These are the activations of a small network on made-up records, seen along a few directions, one row for each record.
After each row come some of the record's fields: Zalun, Mamuf, Nilur, Teg, Gil, Mol.
Not every record has every field; a missing one is written absent.
Other fields move the rows too, some of them a lot.
In the rows, zero is written as 500.
Strong random noise was added to every row along 21 fixed directions; ignore it. To show where, here is one row again and again, with new noise each time:
[461 341 616 281 567 512 361 445 445 557 390 553 620 440 479 465 299 619
 380 440 538 549 506 450 481 583 725 398 602 577 527 607 495 612 458 545
 600 463 631]
[840 547 548 556 728 534 658 393 475 324 351 778 380 271 618 672 716 720
 247 437 421 564 297 709 724 634 353 398 662 502 425 410 404 613 454 596
 534 687 864]
[702 483 532 492 625 441 262 494 307 240 299 539 458 468 573 245 599 746
 735 518 637 492 729 548 612 382 638 344 341 332 373 326 566 415 346 754
 837 733 538]
[433 583 546 406 532 413 760 467 566 463 508 387 511 640 302 647 451 318
 619 403 525 659 584 502 506 537 283 610 669 353 563 450 461 557 437 340
 368 534 303]
[555 540 505 500 482 710 657 738 309 418 472 358 400 357 321 583 691 627
 434 496 353 410 461 497 710 657 320 435 471 645 381 571 549 459 602 693
 578 445 527]
[241 238 710 289 344 637 590 445 439 230 368 319 493 658 525 535 508 695
 554 567 568 684 507 513 573 369 577 449 506 429 565 438 287 387 499 470
 377 498 456]
[541 250 429 494 294 537 386 247 131 636 208 648 513 637 465 501 540 531
 581 603 429 432 507 652 383 435 425 630 687 428 640 618 742 715 356 675
 190 454 538]
[512 574 450 620 338 523 563 698 296 319 378 463 497 422 581 562 665 364
 575 351 514 418 474 460 530 615 286 423 368 493 657 574 765 440 408 367
 645 728 302]
[333 597 648 646 406 406 440 299 698 515 477 460 424 567 508 251 519 511
 834 536 704 666 377 351 529 320 335 604 554 423 598 278 126 440 523 483
 592 405 463]
[600 328 291 492 686 382 513 268 576 673 376 701 535 618 392 363 438 421
 307 558 539 625 647 471 435 581 405 444 385 449 567 417 603 501 487 601
 269 750 731]
[529 207 629 276 188 434 265 437 507 434 430 467 544 512 836 414 504 577
 544 679 766 535 509 613 436 214 678 487 236 442 574 441 393 458 417 465
 288 660 492]
[492 536 535 862 508 453 290 579 574 408 477 388 782 601 427 173 552 590
 642 561 475 329 474 515 364 498 463 652 289 465 538 643 428 452 443 684
 429 481 422]
[648 557 453 703 432 513 495 547 502 371 557 629 556 156 343 653 562 462
 365 396 519 547 572 766 425 341 391 513 392 442 624 526 384 567 507 170
 588 594 580]
[287 208 566 192 586 630 597 354 519 371 604 392 585 584 586 466 681 606
 425 609 575 463 497 524 534 657 578 517 374 425 643 415 468 459 521 688
 251 571 449]
[566 497 433 636 359 275 312 430 578 569 544 392 550 495 692 397 510 614
 678 604 540 352 380 558 316 413 477 498 235 565 534 410 515 603 519 432
 188 626 601]
[722 639 714 694 521 332 584 699 407 401 445 554 373 469 319 496 400 694
 631 378 458 584 581 646 371 452 399 481 703 529 358 512 425 682 477 410
 754 438 521]
[442 468 511 387 494 529 529 602 533 774 691 458 594 358 342 526 373 312
 512 635 581 437 673 649 408 590 624 493 279 658 586 326 595 615 537 379
 545 525 411]
[591 435 209 268 550 451 698 473 457 691 484 563 351 320 461 520 458 463
 453 624 320 454 629 541 371 609 808 564 542 563 313 425 512 547 656 593
 463 326 890]
[256 454 615 345 416 584 565 571 521 399 495 236 516 502 459 596 434 624
 577 605 376 353 579 668 556 468 667 403 341 493 337 344 408 461 482 652
 398 551 436]
[524 346 669 367 539 596 458 456 417 470 603 433 421 616 488 585 353 780
 529 590 603 665 429 484 550 371 606 416 671 665 498 438 409 585 599 336
 462 381 620]
[194 343 524 506 342 643 367 531 526 357 460 500 408 424 675 357 828 620
 574 570 464 318 468 345 497 629 433 515 187 485 667 456 593 345 510 685
 303 469 538]
[407 320 314 171 582 477 653 402 673 545 770 528 462 434 459 654 551 432
 106 375 418 355 518 431 474 659 398 513 472 389 458 734 521 454 616 642
 193 496 511]
[534 350 564 500 264 642 379 710 451 740 322 516 496 555 458 510 382 440
 386 728 460 509 532 489 511 473 499 511 353 757 485 560 638 498 486 539
 220 463 635]

[771 274 485 262 681 474 440 711 508 463 753 619 501 562 529 471 583 609
 576 699 652 572 822 539 507 542 750 626 240 488 459 562 692 398 508 317
 452 261 452]  {Zalun: absent, Mamuf: absent, Nilur: z3, Teg: c2, Gil: absent, Mol: absent}
[335 490 568 414 677 643 310 523 605 272 770 409 250 623 652 657 497 885
 544 525 322 317 460 322 440 462 612 415 587 560 381 321 643 520 584 556
 135 407 771]  {Zalun: l1, Mamuf: m4, Nilur: z4, Teg: c2, Gil: u2, Mol: k5}
[478 596 242 509 620 242 439 465 592 569 549 231 714 533 364 510 431 510
 656 441 466 429 579 417 552 606 463 388 151 482 452 565 645 444 492 334
 325 586 393]  {Zalun: absent, Mamuf: absent, Nilur: z2, Teg: c2, Gil: absent, Mol: absent}
[558 485 389 610 584 599 431 368 433 379 742 615 414 379 639 439 725 605
 289 445 495 255 342 533 408 481 449 535 608 418 528 605 448 527 607 772
 570 555 584]  {Zalun: absent, Mamuf: absent, Nilur: z3, Teg: c1, Gil: absent, Mol: absent}
[308 572 500 566 709 597 500 342 431 370 696 302 583 689 520 510 405 652
 641 469 504 457 319 393 507 534 629 397 677 581 564 407 488 527 594 412
 609 506 448]  {Zalun: absent, Mamuf: absent, Nilur: z4, Teg: c1, Gil: absent, Mol: absent}
[481 544 565 753 590 760 462 581 463 272 545 663 423 567 672 479 539 564
 401 544 426 347 374 557 574 413 672 521 638 500 429 527 470 331 453 655
 761 452 535]  {Zalun: l1, Mamuf: m5, Nilur: z1, Teg: c2, Gil: u1, Mol: k3}
[223 408 700 640 599 559 179 397 630 413 534 539 767 731 466 386 374 625
 599 424 530 436 445 377 562 515 439 485 460 447 683 654 560 449 297 505
 467 409 242]  {Zalun: l2, Mamuf: m1, Nilur: z3, Teg: c2, Gil: u3, Mol: k5}
[382 481 390 334 380 659 461 664 569 617 635 449 487 253 438 583 370 307
 296 507 475 482 553 359 341 476 687 504 444 655 558 495 522 496 671 359
 471 419 726]  {Zalun: l1, Mamuf: m5, Nilur: z4, Teg: c2, Gil: u1, Mol: k3}
[323 508 518 323 535 404 293 310 697 621 366 549 492 373 405 512 491 439
 667 498 569 684 676 363 459 526 420 518 379 423 707 211 577 632 391 335
 144 532 710]  {Zalun: l3, Mamuf: m6, Nilur: z4, Teg: c2, Gil: u1, Mol: k5}
[597 531 600 531 442 525 730 675 629 478 671 457 305 332 531 443 834 640
 588 661 540 539 369 500 599 579 374 686 358 614 414 417 199 384 703 526
 480 164 622]  {Zalun: absent, Mamuf: absent, Nilur: z4, Teg: c2, Gil: absent, Mol: absent}
[702 496 259 541 602 551 448 305 269 349 394 499 662 571 394 518 549 451
 525 419 572 638 521 504 622 356 444 567 666 318 602 649 549 457 450 386
 581 583 454]  {Zalun: absent, Mamuf: absent, Nilur: z2, Teg: c2, Gil: absent, Mol: absent}
[429 563 628 764 356 402 544 584 671 403 657 564 331 572 547 462 608 491
 288 295 512 469 341 380 275 453  59 517 610 469 598 659 404 524 598 493
 376 627 399]  {Zalun: absent, Mamuf: absent, Nilur: z2, Teg: c1, Gil: absent, Mol: absent}
[720 321 523 307 639 455 512 552 302 394 558 364 671 610 511 328 655 561
 655 598 788 674 632 451 392 615 526 534 370 513 740 381 679 613 537 412
 422 639 463]  {Zalun: absent, Mamuf: absent, Nilur: z1, Teg: c2, Gil: absent, Mol: absent}
[495 485 362 497 371 412 609 655 556 441 482 462 446 451 291 673 401 437
 361 348 366 638 691 473 409 403 398 461 425 442 431 703 517 424 585 207
 370 467 524]  {Zalun: l1, Mamuf: m5, Nilur: z1, Teg: c1, Gil: u2, Mol: k3}
[550 352 656 397 610 286 332 401 741 391 454 561 613 622 560 482 444 720
 435 397 639 687 490 373 618 534 357 402 338 395 530 660 442 452 389 406
 267 537 493]  {Zalun: l1, Mamuf: m5, Nilur: z3, Teg: c2, Gil: u1, Mol: k3}
[412 447 666 495 441 492 457 545 455 351 296 635 457 346 624 509 537 670
 432 374 436 473 468 536 470 602 569 358 460 504 526 514 499 515 411 521
 656 542 623]  {Zalun: absent, Mamuf: absent, Nilur: z4, Teg: c2, Gil: absent, Mol: absent}
[549 451 520 515 537 503 379 554 530 396 383 520 805 517 480 472 407 516
 443 531 388 403 577 657 506 470 774 649 486 365 379 781 439 438 341 607
 501 352 448]  {Zalun: absent, Mamuf: absent, Nilur: z2, Teg: c2, Gil: absent, Mol: absent}
[502 375 440 405 477 351 661 334 312 594 321 408 639 540 304 433 436 534
 636 464 617 703 563 551 551 578 441 369 414 512 585 470 483 563 523 402
 627 555 389]  {Zalun: l2, Mamuf: m3, Nilur: z1, Teg: c2, Gil: u2, Mol: k3}
[461 498 498 589 512 672 530 567 451 566 582 563 288 597 436 472 559 373
 293 592 459 439 555 454 278 508 387 615 665 560 571 377 613 585 570 707
 264 598 680]  {Zalun: absent, Mamuf: absent, Nilur: z4, Teg: c2, Gil: absent, Mol: absent}
[561 554 582 609 434 734 442 421 558 474 326 651 478 389 513 647 742 486
 421 614 488 620 330 534 825 450 247 607 535 527 609 445 411 468 426 487
 259 455 635]  {Zalun: absent, Mamuf: absent, Nilur: z2, Teg: c2, Gil: absent, Mol: absent}
[261 556 500 746 438 442 714 412 510 712 636 514 396 384 258 553 491 501
 607 445 493 548 443 548 428 642 180 312 383 693 698 289 497 632 710 192
 660 475 413]  {Zalun: absent, Mamuf: absent, Nilur: z1, Teg: c2, Gil: absent, Mol: absent}
[636 563 269 474 423 505 661 600 346 550 218 347 631 298 150 545 599 268
 254 307 468 614 573 429 614 621 134 461 396 479 546 703 533 482 525 583
 445 725 531]  {Zalun: l3, Mamuf: m2, Nilur: z1, Teg: c2, Gil: u2, Mol: k3}
[485 486 586 319 479 660 479 525 362 669 356 463 458 624 405 384 416 301
 536 563 681 667 590 331 722 502 473 447 621 573 537 382 567 437 431 691
 750 582 346]  {Zalun: l1, Mamuf: m4, Nilur: z2, Teg: c2, Gil: u2, Mol: k5}
[727 562 608 519 573 519 495 432 382 336 687 234 559 597 499 431 532 599
 571 606 692 448 479 783 504 221 482 502 566 424 402 269 309 600 493 701
 533 817 365]  {Zalun: l2, Mamuf: m1, Nilur: z4, Teg: c2, Gil: u3, Mol: k5}
[725 493 459 444 424 568 511 538 412 520 617 462 307 349 508 705 525 616
 483 652 515 560 483 645 441 283 507 516 524 622 465 287 477 655 635 331
 255 498 804]  {Zalun: l1, Mamuf: m5, Nilur: z3, Teg: c2, Gil: u1, Mol: k3}
[380 480 775 394 579 373 311 465 512 705 339 757 504 437 448 527 305 592
 653 435 488 486 652 559 523 685 602 380 507 520 522 423 691 703 254 483
 669 376 420]  {Zalun: absent, Mamuf: absent, Nilur: z3, Teg: c2, Gil: absent, Mol: absent}
[407 310 568 324 406 643 426 438 487 347 251 673 493 493 504 629 456 483
 339 457 432 653 629 496 528 372 569 533 632 331 570 558 489 448 357 478
 315 489 641]  {Zalun: l2, Mamuf: m1, Nilur: z3, Teg: c2, Gil: u3, Mol: k5}
[504 658 480 468 751 239 621 410 631 406 507 404 542 473 466 479 446 628
 695 377 466 532 572 494 485 647 570 385 463 396 389 312 452 576 484 447
 612 599 554]  {Zalun: l2, Mamuf: m3, Nilur: z3, Teg: c2, Gil: u2, Mol: k3}
[457 413 579 411 613 519 261 412 544 802 529 694 396 502 412 303 395 560
 610 645 598 560 660 372 528 527 623 497 470 626 487 342 561 530 505 625
 571 298 614]  {Zalun: l2, Mamuf: m1, Nilur: z4, Teg: c1, Gil: u2, Mol: k5}
[727 548 270 558 580 706 827 639 238 426 569 501 216 611 315 651 531 451
 348 536 450 645 562 438 649 420 347 436 721 611 350 506 598 340 711 452
 686 518 584]  {Zalun: absent, Mamuf: absent, Nilur: z2, Teg: c2, Gil: absent, Mol: absent}
[305 506 420 407 377 657 499 698 367 605 420 403 369 539 564 556 403 378
 527 523 365 521 484 211 344 631 695 512 639 755 611 497 782 533 608 333
 423 406 663]  {Zalun: l1, Mamuf: m5, Nilur: z2, Teg: c1, Gil: u2, Mol: k3}
[729 643 685 446 735 394 474 646 452 470 527 511 644 379 350 482 460 505
 572 444 597 571 722 671 427 619 589 485 511 492 514 382 581 754 382 432
 692 652 431]  {Zalun: absent, Mamuf: absent, Nilur: z3, Teg: c1, Gil: absent, Mol: absent}
[700 350 484 424 612 706 551 281 410 557 399 612 578 503 456 515 534 534
 316 679 613 756 429 630 746 393 575 535 657 528 525 462 278 485 555 518
 526 465 671]  {Zalun: absent, Mamuf: absent, Nilur: z1, Teg: c2, Gil: absent, Mol: absent}
[646 320 278 390 379 259 729 293 549 336 304 470 664 216 813 317 743 629
 367 440 563 636 208 528 502 592 569 406 271 451 535 608 109 390 651 484
 570 641 773]  {Zalun: l2, Mamuf: m1, Nilur: z3, Teg: c1, Gil: u2, Mol: k5}

Which values does each new row have?
[659 527 255 397 655 523 598 489 466 497 493 570 382 392 722 459 612 583
 534 593 443 479 425 388 733 647 728 370 420 607 324 407 560 318 618 556
 775 440 721]  {Zalun: absent, Mamuf: absent, Nilur: z2, Teg: c2, Gil: absent, Mol: absent}
[581 481 598 531 426 354 399 497 457 585 619 596 502 488 790 389 455 408
 342 423 689 338 386 575 198 516 468 396 488 578 646 471 624 708 479 569
 566 884 411]  {Zalun: absent, Mamuf: absent, Nilur: z1, Teg: c1, Gil: absent, Mol: absent}
[489 525 276 412 636 504 513 492 411 549 453 372 512 454 438 437 539 449
 546 540 495 500 583 338 438 662 596 452 379 574 560 345 667 506 574 513
 413 604 726]  {Zalun: absent, Mamuf: absent, Nilur: z4, Teg: c2, Gil: absent, Mol: absent}
[502 544 428 515 542 251 687 598 504 443 565 382 735 497 611 416 451 352
 658 499 553 436 575 647 132 656 780 597 377 433 568 472 512 575 474 303
 582 586 401]  {Zalun: absent, Mamuf: absent, Nilur: z4, Teg: c1, Gil: absent, Mol: absent}
[454 469 507 385 410 473 573 595 384 416 770 341 232 434 453 593 537 645
 502 516 467 396 670 628 216 349 576 492 540 466 406 374 467 635 669 510
 394 513 539]  {Zalun: absent, Mamuf: absent, Nilur: z3, Teg: c1, Gil: absent, Mol: absent}
[301 315 719 535 357 363 317 319 486 635 450 610 494 728 571 378 481 690
 862 597 487 477 486 507 396 526 492 612 550 477 620 524 586 647 375 507
 305 186 329]  {Zalun: l2, Mamuf: m1, Nilur: z3, Teg: c1, Gil: u2, Mol: k5}
[353 595 429 640 394 385 654 597 486 515  98 604 350 493 513 592 344 510
 509 419 153 439 569 495 501 644 541 254 472 517 250 505 623 428 444 553
 627 576 634]  {Zalun: absent, Mamuf: absent, Nilur: z3, Teg: c1, Gil: absent, Mol: absent}
[392 419 591 559 454 527 489 674 436 601 638 613 357 545 623 247 399 469
 512 518 562 480 498 296 178 587 754 563 676 709 601 556 555 510 650 453
 830 275 519]  {Zalun: l2, Mamuf: m1, Nilur: z2, Teg: c2, Gil: u3, Mol: k5}
[323 443 443 465 629 627 558 397 627 654 609 523 261 661 531 509 532 575
 387 692 374 318 470 490 675 543 493 446 420 550 288 341 525 346 543 886
 280 466 572]  {Zalun: l1, Mamuf: m5, Nilur: z1, Teg: c2, Gil: u1, Mol: k3}
[768 732 754 375 586 476 502 878 654 364 334 417 453 402 611 536 551 551
 452 430 492 644 426 353 728 617 498 550 607 580 268 583 390 468 425 577
 550 491 608]  {Zalun: l1, Mamuf: m5, Nilur: z2, Teg: c1, Gil: u2, Mol: k3}
[330 446 617 379 423 315 330 433 661 344 589 187 642 579 637 412 330 623
 388 306 678 525 385 330 341 356 431 257 380 455 557 495 316 529 578 476
 346 887 448]  {Zalun: absent, Mamuf: absent, Nilur: z1, Teg: c1, Gil: absent, Mol: absent}
[342 394 686 508 425 379 476 425 525 822 414 529 805 595 477 430 167 462
 368 465 449 379 327 589 342 672 639 454 595 641 526 742 458 705 424 615
 555 436 358]  {Zalun: absent, Mamuf: absent, Nilur: z3, Teg: c1, Gil: absent, Mol: absent}
[674 668 516 472 642 458 272 414 578 466 574 521 656 529 500 646 268 442
 581 464 569 488 543 619 671 259 647 523 659 365 363 530 487 536 328 373
 628 532 373]  {Zalun: absent, Mamuf: absent, Nilur: z2, Teg: c2, Gil: absent, Mol: absent}
[262 265 670 361 607 837 375 336 694 507 509 740 738 362 377 684 581 555
 366 643 379 572 521 660 782 565 661 668 429 484 689 570 396 450 369 414
 339  97 505]  {Zalun: absent, Mamuf: absent, Nilur: z2, Teg: c1, Gil: absent, Mol: absent}
[330 509 654 596 701 467 504 642 678 238 495 751 421 656 711 487 540 609
 709 458 408 548 608 320 393 729 710 587 510 428 600 475 680 381 368 228
 551 260 550]  {Zalun: absent, Mamuf: absent, Nilur: z3, Teg: c2, Gil: absent, Mol: absent}
[475 260 343 577 407 303 502 380 425 573 494 684 591 593 448 480 531 563
 682 528 457 431 674 647 422 562 400 429 166 391 593 571 773 481 450 346
 422 416 302]  {Zalun: absent, Mamuf: absent, Nilur: z1, Teg: c2, Gil: absent, Mol: absent}
[723 395 551 638 637 450 532 475 409 257 314 691 602 694 593 572 412 636
 487 620 492 619 663 841 445 371 720 418 504 360 401 414 557 504 315 380
 496 716 595]  {Zalun: absent, Mamuf: absent, Nilur: z4, Teg: c1, Gil: absent, Mol: absent}
